These are the activations of a small neural network, seen along a few directions. Each row is one input.
In each table, some parts of the input vary, and every possible input appears once, in random order.
A made-up example of a description, with smaller parts first: one of 6 places along a line, together with either a single point or one of 11 places around a ring or (one of 2 separate values, together with one of 8 places around a ring).
Shared parts are said once, and a part with two or three values counts as separate values.

Other details of the inputs shift rows strongly along two fixed directions, in all tables alike. That doesn't count.

A family of inputs:
row 1: [ 45  21 -57 -47  21   3 -22  36  27 -17  -4  37]
row 2: [-41 -14 -33 -47  -3  20  22  45   1   2 -23  -3]
row 3: [ 46  12  28  29 -11 -30 -37 -32   4   9  -2  24]
row 4: [ 37   0  -6   1  -1 -18 -33  -3   5 -13  19  22]
row 5: [ 27  15 -33 -42   1  12  -1  33  16 -22  16   8]
row 6: [-20  28  12 -43  -1  10   1  28  -1   1  22 -12]
row 7: [ -5 -23  36  72   1 -26  17 -39  -9  17 -13  10]
row 8: [ 29   1 -75 -32  24   9  21  81  27  29   7  36]
row 9: [ 29 -20 -10  62 -14 -33  -6 -37  17  29 -20  48]
row 10: [-34  -1  58  17  -9   2 -16 -20  -9 -24  18 -34]
row 11: [ -8  13  30  14   5  11   3 -27  13 -13  18  -6]
row 12: [ 45   8   2  36  15 -20 -14 -57  25  12  14  13]
row 13: [ 10  25 -24 -73  -8   6  -4  59  -4  -8  17  -2]
row 14: [-92 -12  11 -35 -13  42  53  36  -4   6   6 -44]
row 15: [-61 -32  55  20  -1  12  38 -15 -34  -4 -16 -35]
row 16: [ 37  12  14  47   2 -23 -20 -46  18 -10   4  27]
row 17: [ 69   3 -14  27  21 -36 -34 -61  18   3 -15  33]
row 18: [ 71  -9 -34  71  -6 -20 -27 -26   4  39 -23  46]
row 19: [-36   3  95  25 -10 -18 -16 -73 -35 -12 -15 -19]
row 20: [-36 -30  40  25  -6   3  39 -11 -27   2  -7 -24]
row 21: [  5  -8 -57 -43  23   8  18  71   5   9 -19  20]
row 22: [ 25  14 -91 -28  11  24   7  70  12  35   3  24]
row 23: [ -6   3  50  51   2 -23   1 -79   0  -7   5 -27]
row 24: [ 45  -2  17  32   4 -14 -27 -52   9 -14  -6  30]
row 25: [ 60  -4   0  31  12 -28 -27 -64  11   1  -6  19]
row 26: [-65  17  40 -70 -10  26  13  33 -31 -25   9 -52]
row 27: [ 66   1 -30   0  11 -24 -53   2  16  -6   8  51]
row 28: [-53 -10  88  31  -2  -9 -19 -66 -29 -30  -1 -29]
row 29: [-93  -8  12 -35 -10  53  42  35 -47  -7 -10 -70]
row 30: [-11 -15   2  30 -15   9  14 -16 -32  15 -13 -13]
row 31: [ 13  -6 -53 -29  11  12  22  81  15  15  -3   9]
row 32: [-56   8  15 -59  -2  30  37  16 -13 -30  22 -78]
row 33: [ 25 -27   0  54 -19 -19  -6 -31  15  26 -21  32]
row 34: [-60  11 104  33 -21 -13   4 -60 -33 -12   6 -43]
row 35: [-96 -22  19 -44 -27  38  57  35 -23 -11  -1 -58]
row 36: [ 15   6  11  10   4  -5  -4 -28  14  -6   7 -25]
row 37: [  5  12 -64  -7   0  11  10  49  -2  23  -6   7]
row 38: [ 28 -13 -14  53   3 -13 -18 -39 -18  25 -37  31]
row 39: [ 18  26 -57 -49  12  -2 -22  70  24 -14  29  17]
row 40: [ 60  27 -74 -49  11  11 -18  67  44 -11  14  30]
row 41: [-69 -22  -3 -44 -15  33  36  37 -13  -4 -12 -31]
row 42: [ 29  11  -8   9  12 -12 -33  -2  20   0  27  29]
Description of these inputs: one of 6 places along a line, together with either one of 3 separate values or one of 4 places along a line.
Question: The inputs of row 8 and row 7 match in every part but the place on the line of 6. If row 11 is changed in the same way as row 8 into row 7, which row does it become?
Answer: row 16
Question: A walk changes only the place on the line of 4. It starts at row 26 and steps to row 27. List the rest of the walk in order.
Answer: row 24, row 25
Question: Change only the choice among 3 separate values in row 14. List by row number the other rows that result.
Answer: row 8, row 22
Question: Change only the place on the line of 4 in row 4. List by row number the other rows that result.
Answer: row 5, row 13, row 32
Question: Change only the choice among 3 separate values in row 41. List by row number the other rows that result.
Answer: row 15, row 29

A family of inputs:
row 43: [ 14  24 -59 -45 -10   7   1  52  11  32   3  28]
row 44: [ 33  14 -55 -59 -13   5  -1  83  -4  23   0  28]
row 45: [-79  30  84 -45 -14  23  16 -13 -28 -25  40 -82]
row 46: [-64 -21  13 -29  -5  29  48  -8  -1 -21   0 -71]
row 47: [ 15  18 -94 -51   7  24 -18  71   7  10  -8  26]
row 48: [-79   6  45  -4 -25  34  58  -4 -19  -2  18 -86]
row 49: [ -5  -3 -33 -10   0  24  25  45  32  -6  24  -2]
row 50: [ 73 -13 -11  62  -8 -32 -52 -31 -16  16 -35  58]
row 51: [ 67 -14 -28  69  -2 -49 -46 -28  41  29 -12  90]
row 52: [ 42  27 -56 -86  21  -9 -22  43  35 -31   9  10]
row 53: [-52  -5   1 -46  -4  28  26  12   1 -10 -26 -18]
row 54: [ 21  12 -76 -33  33  14  -2  63  -3  11   2   5]
row 55: [-38 -47 104  81 -23 -25  -6 -70 -32  -2  -2   2]
row 56: [ 78 -13  -6  88  22 -50 -22 -37  30  26  -6  76]
row 57: [   6    7   86   60    3   -6  -48 -103  -26  -22   11  -16]
row 58: [ 77 -34  10  50  -6 -45 -29 -62  -5  10 -39  70]
row 59: [-66  12  32 -19   1  12  46  22 -26  10   9 -64]
row 60: [  31   11 -103  -36    9   25    1   62   16    1   15   -2]
row 61: [-80  19  80 -25  -4  19  10   4  -1 -52  32 -59]
row 62: [   5  -27   65   76   15  -28   15 -101  -13    3  -34    5]
Question: What do these inputs look like to the network?
Answer: one of 4 separate values, together with either a single point or one of 4 places along a line
Question: The inputs of row 54 and row 62 match in every part but the choice among 4 separate values. If row 47 is changed in the same way as row 54 into row 62, which row does it become?
Answer: row 53
Question: Change only the choice among 4 separate values in row 58. List by row number the other rows that result.
Answer: row 44, row 50, row 55
Question: Which other rows agree with row 55 in the choice among 4 separate values? List them by row number.
Answer: row 49, row 51, row 56, row 61
Question: Change only the choice among 4 separate values in row 49. List by row number the other rows that result.
Answer: row 46, row 48, row 60
